Each row below holds a small network's activations on one record, seen along a few directions.
After each row come some of the record's fields: ZUZ, FUF, DAD, KUNAM, FABAD, KUZAD, PAZOF.
A field that a record lacks is written none.
Other fields move the rows too, some of them a lot.
In the rows, 128 means zero.
[151 126  97 109 132 136 118 179 153 122 150 158 115 140 162  97 133 123
 134 130 131 126]
<ZUZ:numom FUF:dos DAD:nivi KUNAM:pugu FABAD:none KUZAD:fer PAZOF:muvo>
[143 114 153  87 183 197  80 127 123 167  85 135 135 188 178 172 165 131
 119 154 208 126]
<ZUZ:numom FUF:dos DAD:gok KUNAM:pugu FABAD:none KUZAD:fer PAZOF:durek>
[162 139 130 104 137 162 109 150  92 120 141 154  96  78 154 162  92 128
 141 129  92 186]
<ZUZ:kiz FUF:dos DAD:nivi KUNAM:pugu FABAD:none KUZAD:fer PAZOF:muvo>
[134 168 120 161  83 101 124 128 120 133 174 131 133  37  81 150  82  89
 168 123  38 166]
<ZUZ:kiz FUF:gapom DAD:nivi KUNAM:pofuf FABAD:roniv KUZAD:none PAZOF:durek>
[116 146 138 105 127 137 144 126 106 139 191 105 121 121 142 158 137 137
 133 149 124 125]
<ZUZ:numom FUF:dos DAD:nivi KUNAM:dugat FABAD:none KUZAD:none PAZOF:muvo>
[100 143 163 104 135 133 115 139  70 160 105 118 117 128 136 137 149 157
 100 154 164 110]
<ZUZ:kiz FUF:dos DAD:gok KUNAM:dugat FABAD:none KUZAD:none PAZOF:durek>
[146 161 155 144 134  98  60 164  61 128 155 118 138 103 151 149  90  97
 136 149 136 187]
<ZUZ:numom FUF:dos DAD:gok KUNAM:pugu FABAD:none KUZAD:fer PAZOF:durek>
[202 187 167 131 142 156  83 145  70 172 120 159  59  88 132 136 112 145
 132 151 118 239]
<ZUZ:kiz FUF:dos DAD:gok KUNAM:pugu FABAD:none KUZAD:fer PAZOF:durek>
[106 134 159 136 132 102  96 128 163 135 102 162 154 111 125 115 164 143
 129 105 127 147]
<ZUZ:kiz FUF:gapom DAD:gok KUNAM:pofuf FABAD:refu KUZAD:none PAZOF:durek>
[124 136 144 176  45  98 113 135 102  91 171 148 122  94  88 136 104 102
 122 162  46 155]
<ZUZ:kiz FUF:gapom DAD:nivi KUNAM:dugat FABAD:none KUZAD:none PAZOF:muvo>
[160 135 136 131 128 155 148 141 111 125  67 137  61  68 142 173 143 162
 135 146 189 164]
<ZUZ:kiz FUF:dos DAD:nivi KUNAM:pofuf FABAD:roniv KUZAD:none PAZOF:muvo>
[151 119 147 114 134  98 120 106 141 155 137 111  81 190 104 122 128 155
 147 102 124 129]
<ZUZ:numom FUF:dos DAD:gok KUNAM:pofuf FABAD:refu KUZAD:none PAZOF:durek>
[166 187  78 146  65  72  97 166  70 142 185 159 119  63  91 118  65  64
 214 147  38 178]
<ZUZ:numom FUF:gapom DAD:nivi KUNAM:pofuf FABAD:roniv KUZAD:none PAZOF:durek>
[140 138 130 109 114 115 142 181 109 100 120  87 147 131 138 104 140 171
 137  99 152 129]
<ZUZ:numom FUF:dos DAD:nivi KUNAM:pugu FABAD:none KUZAD:fer PAZOF:muvo>
[130  96 136 122 130  92 167  99 180 101 185 123 137  94  93  88 131 101
 131 111  85 127]
<ZUZ:kiz FUF:dos DAD:nivi KUNAM:pofuf FABAD:roniv KUZAD:none PAZOF:muvo>
[110 152 105 150 143 106 192 166 132 118 124 121 147 137 105 129 114  98
 109 109  83 113]
<ZUZ:kiz FUF:gapom DAD:nivi KUNAM:pugu FABAD:none KUZAD:moze PAZOF:durek>
[156 161 172 155  78 106  77 159 109 151 180 143 128 105 137  98  90 109
 140 115 131 167]
<ZUZ:numom FUF:dos DAD:gok KUNAM:pugu FABAD:none KUZAD:fer PAZOF:durek>
[137 129 144  97 193 116 104 107 179 147  77 144 154 189 169 137 153 189
 117  95 204 118]
<ZUZ:numom FUF:dos DAD:gok KUNAM:pofuf FABAD:refu KUZAD:none PAZOF:durek>
[130 139 116  92 161 154 156 117 128 136 123 152 125 139 133 126 128 169
 106 164 124 108]
<ZUZ:kiz FUF:dos DAD:nivi KUNAM:dugat FABAD:none KUZAD:none PAZOF:muvo>
[205 160 166 109 129 152 104 133 118 118 140 159 124 120 112 142 110 132
 134 155 104 154]
<ZUZ:kiz FUF:dos DAD:nivi KUNAM:pugu FABAD:none KUZAD:fer PAZOF:muvo>
[149 161 101 149  64 102 129 147 115 127 183 172  82  61  66 101  89  51
 184 149  28 174]
<ZUZ:kiz FUF:gapom DAD:nivi KUNAM:pofuf FABAD:roniv KUZAD:none PAZOF:durek>
[ 93  83 114 119 144  55 191 102 213  75 184 133 124 191  95 100 126 102
  90  74 114  43]
<ZUZ:kiz FUF:dos DAD:nivi KUNAM:pofuf FABAD:refu KUZAD:none PAZOF:muvo>
[140 148 131 122 122  85 127 175 102  84 117 100 159 104 119 110 110 105
 113 160 114 102]
<ZUZ:kiz FUF:dos DAD:nivi KUNAM:pugu FABAD:none KUZAD:moze PAZOF:muvo>
[129 144 113 118  91 126 112 122 117 108 117 131 149 102 131 108 128 142
  85 138 144 117]
<ZUZ:kiz FUF:dos DAD:nivi KUNAM:dugat FABAD:none KUZAD:none PAZOF:muvo>
[131 133 108 130 102 109 152 166  99 121 201  75 120  96 101 111  81 113
 147 115  60 141]
<ZUZ:numom FUF:dos DAD:nivi KUNAM:pugu FABAD:none KUZAD:moze PAZOF:muvo>
[111 125 168  92 117 106 139 148 122 170 116  99 129 110 108 125 123 117
 125 146 120 132]
<ZUZ:kiz FUF:dos DAD:gok KUNAM:pofuf FABAD:nir KUZAD:none PAZOF:durek>
[ 91 123 155 128 152 185 114 157 120 148  97  95 126 158 135 178 174 137
 133 129 149 180]
<ZUZ:numom FUF:gapom DAD:gok KUNAM:pugu FABAD:none KUZAD:fer PAZOF:durek>
[101  50 103  81 209  92 201  89 213  63 139 146 183 215  82  65 160 160
  98  80 148  46]
<ZUZ:kiz FUF:dos DAD:nivi KUNAM:pofuf FABAD:refu KUZAD:none PAZOF:muvo>
[148 202 109 182  73  83  70 169  16 177 179 178  79  74 118 127  50  88
 193 194  39 198]
<ZUZ:numom FUF:gapom DAD:gok KUNAM:dugat FABAD:none KUZAD:none PAZOF:durek>
[110 110  77 119 178 123 162  85 222  71 133 116 127 179 102  74 127 122
 129 128 158  90]
<ZUZ:numom FUF:dos DAD:nivi KUNAM:pofuf FABAD:roniv KUZAD:none PAZOF:muvo>
[149 117 166 133 108 157 102 135  65 160 110 105  64 129 156 157  94 116
 177 120 140 136]
<ZUZ:numom FUF:dos DAD:gok KUNAM:pugu FABAD:none KUZAD:moze PAZOF:durek>
[149 156 130 113  85 152  76 128  87 160 131 161  57  86 116 149  87  83
 130 148 147 198]
<ZUZ:kiz FUF:dos DAD:gok KUNAM:pofuf FABAD:roniv KUZAD:none PAZOF:durek>
[131 139 195 148 173 180 107 129 127 160  79 120 109  93 142 163 139 177
 117 125 185 127]
<ZUZ:kiz FUF:dos DAD:gok KUNAM:pugu FABAD:none KUZAD:duluv PAZOF:durek>
[126 158 125 161 119 127 153 140  94 148 145 148 138  70 105 121 142 137
 130 174  79 153]
<ZUZ:kiz FUF:gapom DAD:nivi KUNAM:dugat FABAD:none KUZAD:none PAZOF:durek>
[100  90 146 111 139 174 122 112 144 130  87  99 126 128 149 118 135 128
  73 109 137 141]
<ZUZ:kiz FUF:dos DAD:gok KUNAM:pugu FABAD:none KUZAD:moze PAZOF:durek>
[137 137 139 146  97 129 127 102 141 100 106 139 127 100 152  96 137 165
  97 136 160 122]
<ZUZ:kiz FUF:dos DAD:nivi KUNAM:dugat FABAD:none KUZAD:none PAZOF:muvo>
[ 97 128 154 149  95 167  96 117 116 158 108 151 122 115 125 142 146 141
  99 146 119 159]
<ZUZ:kiz FUF:gapom DAD:gok KUNAM:dugat FABAD:none KUZAD:none PAZOF:durek>
[140  88 137 114 113 151 109 110 144  70 164 107 170 161 142 132 144 106
 114 114 147 125]
<ZUZ:numom FUF:dos DAD:nivi KUNAM:pugu FABAD:none KUZAD:fer PAZOF:muvo>
[142 122 186 119 138 152  85 126 104 151 133 101 131 121 161 156 124 144
 148 110 128 160]
<ZUZ:numom FUF:dos DAD:gok KUNAM:pugu FABAD:none KUZAD:fer PAZOF:durek>
[120 131 137 118 102 153 108  82 130  87 145 112 130 146 168 155 165 121
 105 141 186 128]
<ZUZ:numom FUF:dos DAD:nivi KUNAM:dugat FABAD:none KUZAD:none PAZOF:muvo>
[130 144 108 113 161 154 155  94 179 143 115 128 153 159 169 145 116 181
 104 115 155 104]
<ZUZ:numom FUF:dos DAD:nivi KUNAM:dugat FABAD:none KUZAD:none PAZOF:muvo>
[149 127 150 143 152 123 107 104 127 131 133 103 133 191 126 147  75 100
 115 133 133 127]
<ZUZ:numom FUF:dos DAD:gok KUNAM:pugu FABAD:none KUZAD:moze PAZOF:durek>
[139 123  90 103 170 119 184 127 154 116 126  92 157 181 136  72 119 145
 118 102 115  83]
<ZUZ:numom FUF:dos DAD:nivi KUNAM:pugu FABAD:none KUZAD:moze PAZOF:muvo>
[101 105 135 116 130 112  89 107  85 122 134 109 147 152  98 137 148 136
 177  96 116 140]
<ZUZ:numom FUF:gapom DAD:gok KUNAM:pofuf FABAD:refu KUZAD:none PAZOF:durek>
[119 110  81 159 117  42 148 134 150  79 233 106 107 125  54  73 111  87
 136 146  90 112]
<ZUZ:numom FUF:dos DAD:nivi KUNAM:pofuf FABAD:refu KUZAD:none PAZOF:muvo>
[177 134 138 172  92 124 121 130 110 120 173  94 136 115  88 142 149  78
 145 170  64 160]
<ZUZ:numom FUF:gapom DAD:nivi KUNAM:pugu FABAD:none KUZAD:moze PAZOF:muvo>
[150  96 144 117 160 176 145  43 108 111  94 107 117 170 187 196 196 156
 100 123 218 118]
<ZUZ:numom FUF:dos DAD:nivi KUNAM:dugat FABAD:none KUZAD:none PAZOF:muvo>
[111 105 125  75 139  97 143 119 185  64 183 179 134 172  96  81 122 118
 136  95 103 111]
<ZUZ:kiz FUF:dos DAD:nivi KUNAM:pofuf FABAD:refu KUZAD:none PAZOF:muvo>
[ 96 128 116 149 110 148 156 137 133 147 150 129 146 117 130 143 129 161
 147 135  88 130]
<ZUZ:numom FUF:gapom DAD:nivi KUNAM:dugat FABAD:none KUZAD:none PAZOF:durek>
[ 90  67  81  93 203  73 183 102 178  86 115 111 185 187 111 120 125 155
  84  78 136  20]
<ZUZ:kiz FUF:dos DAD:nivi KUNAM:pofuf FABAD:refu KUZAD:none PAZOF:muvo>
[182 151 169 103 151 185  81 112  97 128  88 146 102  87 196 214 168 127
 118 128 177 126]
<ZUZ:kiz FUF:dos DAD:nivi KUNAM:pugu FABAD:none KUZAD:duluv PAZOF:muvo>

Here are new rows. What are their fields?
[128  95 136 106 209 144 202 118 171 101 130 131 174 183  92 106 132 154
 104 111 152  73]
<ZUZ:kiz FUF:dos DAD:nivi KUNAM:pugu FABAD:none KUZAD:fer PAZOF:muvo>
[142 138  94  97 135 143 149 156 126 142 131 140  98  86  97 133 106 119
 138 160 127 144]
<ZUZ:kiz FUF:dos DAD:nivi KUNAM:pofuf FABAD:roniv KUZAD:none PAZOF:muvo>
[102 119 136 132 113  81 158 145 168  63 185 107 126 112 119  75 101  74
 115 108  53 117]
<ZUZ:kiz FUF:dos DAD:nivi KUNAM:pugu FABAD:none KUZAD:moze PAZOF:muvo>
[105 133 141 119 155 114 165 163 142 100 136 100 151  96 128 125 104 111
 124 143 103 101]
<ZUZ:kiz FUF:dos DAD:nivi KUNAM:pugu FABAD:none KUZAD:moze PAZOF:muvo>
[ 96 127 134 108 125 129 154 139 146 117 157 143 137 117 137 114 142 142
  92 139 135  98]
<ZUZ:kiz FUF:dos DAD:nivi KUNAM:dugat FABAD:none KUZAD:none PAZOF:muvo>
[147 168 128 174 133 134  88  85  87 165 103 129  92 100 144 193 141  92
 140 128 180 187]
<ZUZ:numom FUF:gapom DAD:gok KUNAM:pofuf FABAD:roniv KUZAD:none PAZOF:durek>
[ 84  89 123 107 126 168 112  85 175 133 103  86 120 156 121 117 139 147
 131  94 189 108]
<ZUZ:numom FUF:dos DAD:gok KUNAM:pofuf FABAD:roniv KUZAD:none PAZOF:durek>
[154 194  97 126  97 147  94 124  81 128  82 163 136 111 118 139 109 147
 125 169 109 150]
<ZUZ:kiz FUF:gapom DAD:nivi KUNAM:dugat FABAD:none KUZAD:none PAZOF:muvo>
[122 121 111 131 100  98 180 163 111  89 135  79 108 128  76  91 121 159
 156 127 153 149]
<ZUZ:numom FUF:dos DAD:nivi KUNAM:pofuf FABAD:roniv KUZAD:none PAZOF:muvo>
[154 134 133  82 139 109 113 146 140 124 170 160 104 120 147 148 128 145
 186 123 108 145]
<ZUZ:numom FUF:dos DAD:nivi KUNAM:pofuf FABAD:refu KUZAD:none PAZOF:muvo>
[151 132 148 132 116 179 104 116  85 220  67 138  88 121 213 175 138 199
 115 120 207 143]
<ZUZ:numom FUF:dos DAD:gok KUNAM:dugat FABAD:none KUZAD:none PAZOF:durek>
[ 77  93 156  93 136 186 119  94 155 144 113 105 118 198 167 135 193 155
  97 133 199 112]
<ZUZ:numom FUF:dos DAD:gok KUNAM:dugat FABAD:none KUZAD:none PAZOF:durek>
[109 157 117 165 100 105 136 108  75 157 164 174 120 129 112 119  92 101
 114 111  92 141]
<ZUZ:kiz FUF:gapom DAD:gok KUNAM:dugat FABAD:none KUZAD:none PAZOF:durek>
[153 143  98 134 120 176  68 146  82 182  82 123 111 144 153 157 131 103
 127 167 110 181]
<ZUZ:numom FUF:gapom DAD:gok KUNAM:pugu FABAD:none KUZAD:moze PAZOF:durek>
[126 139 131 161 122 121 178 100 120 134 168 138 125 150 123 142 133 137
 152 110  92 131]
<ZUZ:numom FUF:gapom DAD:nivi KUNAM:dugat FABAD:none KUZAD:none PAZOF:durek>
[ 85 128  84 123 130  58 143 169 133  96 163 130 196 129  87  92 125 133
 177 103  86  95]
<ZUZ:numom FUF:gapom DAD:nivi KUNAM:pofuf FABAD:refu KUZAD:none PAZOF:durek>
[127 129 111 163  84 103 112 163 104  64 174 189 116  98  95  84  66  59
 189 132  29 149]
<ZUZ:kiz FUF:gapom DAD:nivi KUNAM:pugu FABAD:none KUZAD:fer PAZOF:durek>
[125 180  87 135 118 159 112 174  98 117 125 173 100  96 116 116 137  96
 143 132 118 135]
<ZUZ:kiz FUF:gapom DAD:nivi KUNAM:pugu FABAD:none KUZAD:duluv PAZOF:durek>
[140 126 111 156  69 128 134 144 139  97 139 128 144 113  90  76 150  85
 102 139  80 137]
<ZUZ:kiz FUF:gapom DAD:nivi KUNAM:pugu FABAD:none KUZAD:moze PAZOF:muvo>
[ 81  57 129 120 166 128 135  78 186 119 110  78 101 193 113  95 189 155
 120 114 173  83]
<ZUZ:numom FUF:dos DAD:gok KUNAM:pofuf FABAD:refu KUZAD:none PAZOF:durek>
[146 104 135 106 195 191 138 117 167 133 114 124 117 153 147 127 163 166
 164 134 160  66]
<ZUZ:numom FUF:dos DAD:nivi KUNAM:pugu FABAD:none KUZAD:duluv PAZOF:muvo>
